These are the activations of a small neural network, seen along a few directions. Each row is one input.
Each table varies a few parts of the input and shows all the possible inputs, shuffled.
Descriptions start from the smaller parts, as in this example, which fits no table here: one of 2 separate values, together with either a single point or one of 11 places around a ring or (one of 5 places around a ring, together with one of 6 places along a line).
Shared parts are said once, and a part with two or three values counts as separate values.

Other details of the inputs shift rows strongly along two fixed directions, in all tables alike. That doesn't count.

Table:
R1: -2.496	2.169	-1.711	0.285	-0.909	-1.847	-0.554	-1.780	-2.706	-7.097	-1.212	2.291	3.466	1.633
R2: -2.404	-3.505	-4.036	1.211	2.121	-1.010	-0.303	0.880	-0.513	-2.644	2.870	1.059	-0.852	5.657
R3: 1.269	0.194	2.849	0.296	-1.090	0.179	0.242	0.845	1.255	2.620	-0.942	1.377	-0.601	-2.159
R4: -0.041	-1.422	3.035	0.568	0.238	1.260	1.087	2.897	2.916	6.001	0.467	0.008	-2.451	-1.474
R5: -4.207	-2.638	-2.939	2.398	1.966	-1.032	0.549	1.764	0.098	-4.255	2.505	2.734	1.033	5.474
R6: 1.624	4.510	2.028	0.236	-2.806	-0.754	0.123	-2.791	-2.052	-4.939	-3.111	2.620	4.453	-3.005
R7: 1.617	2.665	1.141	0.093	-0.197	1.047	0.887	-1.628	-0.029	-0.142	-1.109	-1.304	1.598	-3.259
R8: 2.405	1.677	0.977	-2.014	-1.456	0.218	-0.874	-1.486	-0.912	1.464	-1.514	-1.830	-0.352	-2.621
R9: -3.659	0.413	4.082	2.274	1.340	2.046	2.885	4.060	4.296	4.390	0.315	0.603	-0.062	-2.466
R10: -2.121	-1.394	2.380	0.841	1.231	1.386	1.304	3.337	3.181	5.550	0.843	-0.530	-2.527	-0.785
R11: 3.599	2.332	-0.364	-1.994	-2.185	-0.985	-1.674	-3.287	-2.552	-2.634	-2.052	-0.367	1.553	-1.917
R12: -3.192	-2.987	-4.093	1.089	2.237	-1.047	-0.315	0.803	-0.693	-2.666	2.675	0.626	-0.772	5.334
R13: -2.006	-0.838	1.542	1.408	2.631	2.471	2.460	2.759	3.712	4.614	1.596	-2.185	-1.111	-1.158
R14: 3.302	1.209	1.172	-1.910	-1.611	0.301	-0.847	-1.356	-0.658	1.616	-1.386	-1.378	-0.457	-2.427
R15: 4.677	2.741	0.494	-2.136	-3.280	-1.019	-1.911	-3.882	-3.367	-2.060	-2.882	0.272	0.840	-2.478
R16: 2.321	1.581	1.274	-1.728	-1.633	0.078	-0.849	-1.362	-0.897	1.660	-1.682	-1.251	-0.526	-2.575
R17: 1.386	4.367	2.361	0.290	-3.094	-1.251	-0.196	-2.520	-1.953	-5.102	-3.305	3.392	4.643	-3.027
R18: 3.324	3.132	-0.430	-0.495	-1.281	-0.066	-0.316	-3.746	-2.219	-3.792	-1.745	-0.358	2.698	-2.221
R19: -4.866	-6.918	-2.556	2.335	3.952	0.068	1.088	5.216	3.109	2.819	4.983	0.948	-3.722	7.058
R20: 0.823	-1.624	2.380	-0.286	0.370	1.451	0.790	2.395	2.639	6.180	0.626	-1.297	-2.641	-1.291
R21: -0.868	3.265	3.107	1.021	-1.234	0.266	1.420	-0.076	0.402	-1.167	-1.896	1.707	2.972	-3.159
R22: -2.706	-3.623	-4.997	-1.191	1.814	-1.211	-1.678	0.560	-1.324	-1.705	2.529	-1.515	-2.114	5.988
R23: 0.703	1.264	1.344	-0.418	0.545	1.762	0.906	-0.042	1.298	2.597	-0.357	-2.496	-0.164	-2.696
R24: 0.611	1.058	1.398	-1.142	0.135	1.361	0.347	0.131	1.010	3.255	-0.494	-2.748	-0.826	-2.651
R25: 2.938	3.654	0.804	-1.375	-2.913	-1.101	-1.494	-3.630	-3.018	-2.770	-3.125	0.799	1.558	-2.931
R26: 3.090	0.961	1.645	-1.608	-2.112	-0.380	-1.145	-1.060	-0.641	1.415	-1.792	0.017	-0.388	-2.296
R27: -0.542	1.898	2.488	1.481	-1.072	-0.161	0.793	0.341	0.610	-1.467	-1.292	2.770	2.471	-2.031
R28: -1.590	-1.831	-5.289	-0.753	-0.083	-2.890	-2.579	-1.717	-3.865	-5.837	0.892	1.300	-0.252	5.723
R29: -0.498	-1.123	-1.904	0.934	1.211	-0.325	0.281	-0.082	-0.009	-2.216	1.290	0.355	0.866	1.992
R30: -0.022	0.891	2.365	-0.653	-0.843	0.559	-0.075	0.760	0.822	3.521	-1.205	-0.585	-1.446	-2.455
R31: 2.378	4.312	0.316	-1.356	-2.362	-0.670	-1.326	-3.959	-3.034	-3.350	-3.099	-0.001	1.994	-3.216
R32: -1.203	-2.120	-1.336	1.631	2.082	0.637	1.153	1.368	1.363	0.091	2.141	0.004	-0.420	2.279
R33: -1.221	-1.943	-5.931	-1.882	0.115	-2.548	-3.036	-2.107	-4.039	-5.392	0.897	-0.430	-0.742	5.873
R34: -0.161	-2.237	-6.103	-1.060	0.838	-1.983	-2.079	-2.091	-3.352	-5.895	1.814	-0.416	0.222	5.854
R35: 0.344	-1.187	2.242	0.861	1.360	1.915	1.797	2.473	3.487	4.876	1.130	-1.139	-0.988	-1.677
R36: 1.181	2.737	1.294	-0.032	-0.497	0.953	0.514	-1.447	-0.076	-0.140	-1.548	-0.980	1.148	-3.173
R37: 1.148	0.944	1.366	-0.836	0.073	1.204	0.522	-0.014	0.879	2.968	-0.326	-2.299	-0.498	-2.574
R38: -1.132	-1.992	-5.302	0.751	0.962	-2.206	-1.322	-1.549	-2.640	-7.010	1.630	1.754	1.353	5.586
R39: 2.006	1.788	2.021	0.077	-1.442	-0.044	-0.056	-0.973	-0.127	0.224	-1.567	1.107	0.874	-2.881
R40: -0.296	-0.560	1.859	0.698	1.830	2.392	2.057	2.089	3.198	5.077	1.196	-2.405	-1.127	-1.939
R41: 1.624	0.850	0.794	-1.130	-1.291	-0.173	-0.702	-0.998	-1.022	1.148	-1.112	-0.539	-0.712	-1.491
R42: -2.086	-5.065	-1.190	0.169	2.227	0.182	0.140	3.873	2.552	3.893	3.171	-0.624	-3.243	3.923
R43: -3.025	0.233	-0.616	1.691	0.633	-0.524	0.712	0.736	-0.043	-3.045	0.471	1.977	1.740	1.511
R44: -1.367	-1.874	1.930	-0.040	0.989	1.383	0.828	3.030	2.628	6.192	0.955	-1.510	-3.186	-0.555
R45: 0.535	1.350	1.947	0.899	0.479	1.530	1.545	0.283	1.551	2.123	-0.323	-0.905	0.400	-2.855
R46: 0.562	-1.009	1.984	0.815	1.673	2.436	2.078	2.171	3.388	5.117	1.334	-1.947	-1.182	-1.710
R47: -3.626	-5.689	-3.088	1.092	2.061	-1.438	-0.617	3.324	0.920	0.241	3.380	1.804	-2.732	6.655
R48: 1.870	-0.614	-2.736	-1.403	-1.719	-2.422	-2.558	-2.510	-3.570	-4.324	-0.636	1.518	0.211	2.614
Description of these inputs: one of 4 places along a line, together with either one of 2 separate values or one of 10 places around a ring.
Question: The inputs of R38 and R45 match in every part but the place on the line of 4. If R17 is changed in the same way as R38 into R45, which row does it become?
Answer: R21
Question: The inputs of R29 and R13 match in every part but the place on the line of 4. If R48 is changed in the same way as R29 into R13, which row does it become?
Answer: R44
Question: Which other rows agree with R2 in the place on the line of 4? List them by row number.
Answer: R4, R5, R6, R14, R15, R18, R19, R20, R32, R34, R46
Question: Which other rows does R8 become when the place on the line of 4 takes its other values? List them by row number.
Answer: R14, R22, R42
Question: Which other rows does R17 become when the choice among 2 separate values takes its other values? List them by row number.
Answer: R27
Question: Which other rows does R1 become when the choice among 2 separate values takes its other values? List them by row number.
Answer: R9

Table:
R49: 0.159	0.355	-4.754	-1.819	-0.622	-2.200	-2.467	-3.357	-4.233	-6.754	-0.267	-0.359	1.474	3.433
R50: -4.563	-3.285	-1.811	2.110	2.826	0.114	1.049	3.017	1.666	0.618	2.859	0.652	-1.589	4.096
R51: 3.807	5.911	4.185	-0.585	-3.496	0.322	0.334	-3.087	-1.147	-1.981	-4.218	1.099	4.141	-6.603
R52: -0.123	0.634	-2.465	0.306	-0.655	-1.815	-0.917	-2.065	-2.552	-6.477	-0.293	2.153	2.779	2.303
R53: 0.886	-0.009	2.799	-0.238	0.191	1.691	1.315	1.735	2.571	4.413	0.095	-1.461	-0.460	-2.498
R54: -1.723	-1.587	1.283	2.025	1.556	0.953	1.742	2.739	2.810	2.336	1.476	0.906	-0.434	0.336
R55: -3.313	-3.566	-0.257	2.497	2.870	0.912	1.712	3.664	2.935	3.295	2.927	0.554	-2.428	2.700
R56: -0.354	-0.437	-5.520	0.225	-0.174	-2.803	-2.132	-3.282	-4.446	-8.764	0.440	2.233	1.866	4.949
R57: 4.244	6.168	5.277	-0.546	-3.345	1.159	0.429	-2.949	-0.615	1.581	-4.578	0.076	1.778	-8.405
R58: -1.772	-2.044	1.705	0.592	-0.050	-0.243	0.258	2.984	1.783	2.932	0.610	1.758	-1.626	0.966
R59: 0.807	-0.800	1.656	-0.177	0.457	1.169	0.880	1.496	2.093	3.631	0.523	-1.222	-0.794	-1.264
R60: 4.720	4.870	1.517	-2.557	-3.271	-0.161	-1.597	-4.535	-3.004	-0.966	-3.900	-1.433	1.211	-5.295
R61: 4.396	4.991	2.033	-2.429	-3.275	-0.092	-1.041	-3.966	-2.379	-1.742	-3.741	-1.050	2.684	-5.259
R62: -3.044	-0.723	1.189	1.612	1.481	0.948	1.576	2.578	2.316	2.096	0.986	0.320	-0.506	0.148
R63: -1.795	-4.272	-0.720	0.866	2.749	1.081	1.065	3.556	3.072	4.237	3.187	-1.219	-2.770	2.777
R64: -0.550	-2.066	0.052	0.033	1.516	1.160	0.506	1.824	1.763	4.388	1.502	-1.803	-2.919	0.502
R65: -1.283	1.504	5.321	1.510	0.470	2.455	2.866	2.992	4.195	5.591	-0.639	-0.305	0.154	-4.651
R66: 2.922	3.543	0.767	-2.169	-2.279	-0.159	-1.305	-3.199	-2.255	-1.079	-2.755	-1.362	1.044	-3.492
R67: -1.030	1.366	5.363	1.622	0.396	2.359	2.979	3.089	4.253	5.230	-0.442	0.065	0.628	-4.493
R68: 0.007	-2.497	-7.401	-1.179	0.554	-2.842	-3.064	-3.179	-4.816	-7.011	1.561	0.113	-0.599	6.905
R69: -3.353	-6.469	-4.593	1.094	3.895	-0.200	0.060	3.194	1.472	1.207	4.847	-0.793	-3.457	7.239
R70: 0.952	-1.589	-5.628	-2.793	-1.792	-3.808	-4.251	-3.252	-5.481	-6.782	-0.180	1.081	-0.176	5.605
Question: What is each input in this table made of?
Answer: one of 2 separate values, together with either a single point or one of 10 places around a ring
Question: The inputs of R64 and R57 match in every part but the choice among 2 separate values. If R59 is changed in the same way as R64 into R57, which row does it become?
Answer: R52
Question: Which other rows does R60 become when the choice among 2 separate values takes its other values? List them by row number.
Answer: R50
